A small network was trained on invented records. Each row is its activation on one of them, seen along a few directions.
Here are examples, each followed by its value of one field, ZAZO.
Records without ZAZO are marked missing.
The largest differences between rows may come from other fields.
(in the rows, 500 means zero)
Random noise pushes rows far along 9 fixed directions. That doesn't count. These rows show it; they differ only by the noise:
[434 406 363 517 493 285 196 263 461 398 416 673 630 439 618 365 495 542
 428 378 393 609 517 497 606 597 452 462 550]
[439 569 807 518 726 745 804 624 563 632 522 568 323 850 548 538 425 582
 611 324 588 387 504 450 410 449 713 688 341]
[652 455 258 612 530 524 572 359 432 738 808 684 549 618 612 628 491 415
 460 490 475 488 535 212 422 525 546 413 678]
[694 393 183 659 377 489 552 615 526 342 370 266 611 543 300 702 799 700
 380 686 467 441 560 461 543 634 317 447 429]
[477 398 478 559 505 427 435 466 415 394 390 569 416 604 448 511 512 661
 557 529 468 512 498 624 467 563 386 445 381]
[560 644 550 640 478 634 766 645 536 534 596 361 417 615 398 677 503 560
 619 604 584 448 439 452 505 528 533 569 470]
[696 623 593 467 366 612 528 656 556 291 323 363 440 393 464 409 679 543
 612 615 542 427 384 458 485 411 517 644 577]
[636 445 575 176 552 730 650 767 598 521 357 260 437 337 391 474 702 224
 261 565 548 363 521 469 241 153 515 517 561]
[523 589 666 532 516 570 524 542 500 430 468 596 388 539 579 390 502 462
 628 394 500 494 410 419 523 416 620 655 588]
[177 726 849 484 534 351 409 549 529 288 295 397 411 381 394 416 285 378
 525 389 515 634 362 795 736 476 477 638 425]
[525 636 532 540 653 576 648 514 659 578 442 393 670 728 499 637 535 558
 295 368 552 403 572 366 626 627 602 669 395]

[622 373 450 398 587 410 433 485 393 579 498 655 473 614 541 504 522 383
 266 451 481 439 606 472 386 498 440 439 529]  buva
[578 202 329 550 470 488 542 662 363 467 559 542 339 491 442 523 658 422
 490 560 413 499 562 488 331 380 396 376 574]  ridok
[466 545 569 487 596 482 550 495 445 551 476 507 435 621 409 627 410 448
 414 518 533 479 489 585 465 495 417 458 422]  rak
[558 620 476 371 313 364 251 425 569 267 292 343 655 202 520 342 565 618
 540 676 531 558 408 622 562 579 402 511 531]  rup
[431 508 607 442 468 487 550 638 552 435 449 342 476 424 470 478 499 594
 550 584 574 511 501 662 467 544 486 508 391]  tatog
[449 490 614 430 616 439 323 476 471 380 240 589 504 561 484 411 522 375
 320 317 417 501 502 545 606 414 471 597 487]  sadu
[494 435 593 337 520 357 267 406 386 392 317 631 435 452 537 360 442 518
 492 546 489 508 481 697 396 476 357 422 447]  rup
[565 569 428 585 516 361 434 330 408 558 576 637 541 653 547 591 388 591
 507 553 516 509 490 491 528 681 420 457 489]  rak
[504 495 609 487 586 512 454 436 544 491 430 666 561 659 697 358 504 632
 529 289 489 464 541 400 549 574 669 654 468]  missing
[571 558 530 563 335 270 275 379 305 308 469 687 360 428 545 369 388 576
 748 640 470 577 363 636 521 577 359 470 588]  ridok
[510 519 464 418 643 589 665 538 653 613 408 276 665 679 404 702 559 648
 258 534 595 384 617 525 453 622 475 498 259]  rak
[582 356 720 333 426 745 608 818 529 330 364 435 225 350 548 219 705 534
 781 551 520 425 440 542 236 203 622 612 533]  potas
[553 562 470 479 532 615 597 470 597 636 600 452 623 527 583 537 508 550
 513 519 554 450 531 368 474 533 598 532 501]  rudit
[477 579 337 452 520 271 350 404 546 520 476 366 775 371 458 610 471 317
 134 513 485 552 561 506 669 621 367 445 562]  rup
[392 368 310 737 425 446 474 472 384 480 631 545 421 489 387 623 497 512
 606 544 411 634 464 533 559 505 391 340 529]  sadu
[362 358 357 535 423 297 320 524 394 377 542 533 443 211 448 422 516 147
 380 418 345 691 460 524 582 334 410 410 753]  ridok
[424 674 649 643 411 336 372 404 375 339 457 620 383 517 488 443 303 574
 759 541 481 587 350 657 670 593 430 562 497]  zoke
[672 356 296 802 414 410 400 483 354 276 380 674 441 706 456 526 693 682
 577 464 347 478 503 393 633 606 396 546 530]  zoke
[547 491 509 415 629 685 724 525 613 753 645 486 600 658 614 569 503 537
 427 422 574 392 608 323 381 504 687 543 450]  missing
[696 342 294 435 427 430 341 386 415 483 518 662 520 423 609 380 608 463
 460 533 417 475 527 372 379 450 457 424 662]  potas
[760 687 579 482 349 495 449 587 468 300 333 467 487 421 470 446 615 450
 528 603 524 420 403 436 566 471 459 626 641]  missing
[426 457 507 412 428 510 346 424 525 400 403 503 531 330 557 327 521 588
 644 522 467 571 449 572 479 438 512 481 497]  rudit
[423 304 509 460 480 536 470 497 544 521 602 602 473 440 732 272 533 706
 727 439 504 553 546 495 365 530 658 492 476]  buva
[311 343 754 482 687 478 504 709 484 394 338 615 330 656 545 351 533 395
 387 145 432 528 564 572 548 399 632 678 439]  tatog
[352 551 515 497 385 402 456 539 530 446 546 317 509 246 423 498 410 471
 562 637 531 608 440 687 564 525 425 413 490]  dosim
[421 539 483 519 378 576 440 556 582 359 427 352 537 243 442 415 601 425
 580 500 450 594 403 482 611 356 539 538 608]  sadu
[367 762 717 481 330 513 397 408 522 353 441 434 440 253 485 362 320 590
 876 646 557 603 270 688 590 461 505 530 499]  rudit
[703 686 445 447 448 511 604 540 565 658 668 368 618 444 515 622 490 356
 329 622 605 423 499 352 502 553 534 515 634]  buva
[622 576 524 476 400 658 668 727 488 530 646 373 377 286 438 519 569 175
 559 617 512 481 405 367 425 223 546 529 762]  zoke
[622 320 583 303 773 699 693 594 510 733 497 614 409 780 573 521 565 401
 280 358 524 285 658 371 212 340 600 525 424]  potas
[576 305 368 465 414 620 509 593 504 498 558 481 446 357 523 415 679 473
 554 542 454 508 510 412 353 340 541 427 605]  dosim
[535 339 433 604 496 407 499 637 385 469 575 604 376 546 496 513 578 355
 394 402 430 536 538 445 504 467 491 485 621]  tatog
[683 527 489 472 343 457 362 532 389 399 507 578 388 303 518 383 559 305
 547 594 462 513 384 444 471 351 453 485 752]  dosim

Here are new rows. What is ZAZO for each?
[461 320 388 704 393 625 600 525 444 472 655 599 349 521 532 451 561 704
 881 522 427 555 466 438 429 458 577 459 508]  zoke
[352 767 726 359 648 415 514 400 675 563 332 325 749 643 502 583 285 680
 316 457 642 439 555 687 661 763 526 614 192]  missing
[472 496 367 527 676 571 587 433 585 663 473 428 705 698 406 721 524 442
 183 378 462 427 625 380 603 530 501 503 397]  rudit
[585 416 603 402 546 618 459 461 470 547 507 731 388 557 671 305 531 511
 604 391 492 444 504 400 346 385 636 544 554]  dosim
[630 545 466 417 580 499 465 352 510 627 502 580 608 605 578 526 459 504
 378 502 522 391 550 408 461 553 496 492 490]  zoke
[535 524 566 710 625 615 656 574 426 492 393 544 373 893 321 735 527 599
 494 451 483 401 496 498 572 524 438 558 330]  sadu
[464 436 788 145 602 582 398 593 505 364 161 510 342 405 485 269 556 389
 422 436 521 442 477 687 286 231 483 539 431]  rak
[406 183 321 664 629 599 729 583 484 765 864 661 451 722 645 575 551 535
 512 289 450 546 670 286 377 523 703 446 515]  tatog
[518 672 717 565 633 558 566 415 473 563 438 610 438 821 500 602 348 671
 590 485 583 396 460 552 533 618 501 573 313]  sadu
[460 480 539 430 507 532 492 461 577 506 519 522 522 454 632 362 498 588
 589 443 520 517 498 471 443 505 618 552 501]  ridok
[620 566 463 632 463 617 668 638 639 567 706 485 598 524 688 467 646 475
 505 331 529 487 522 143 601 549 799 710 707]  tatog
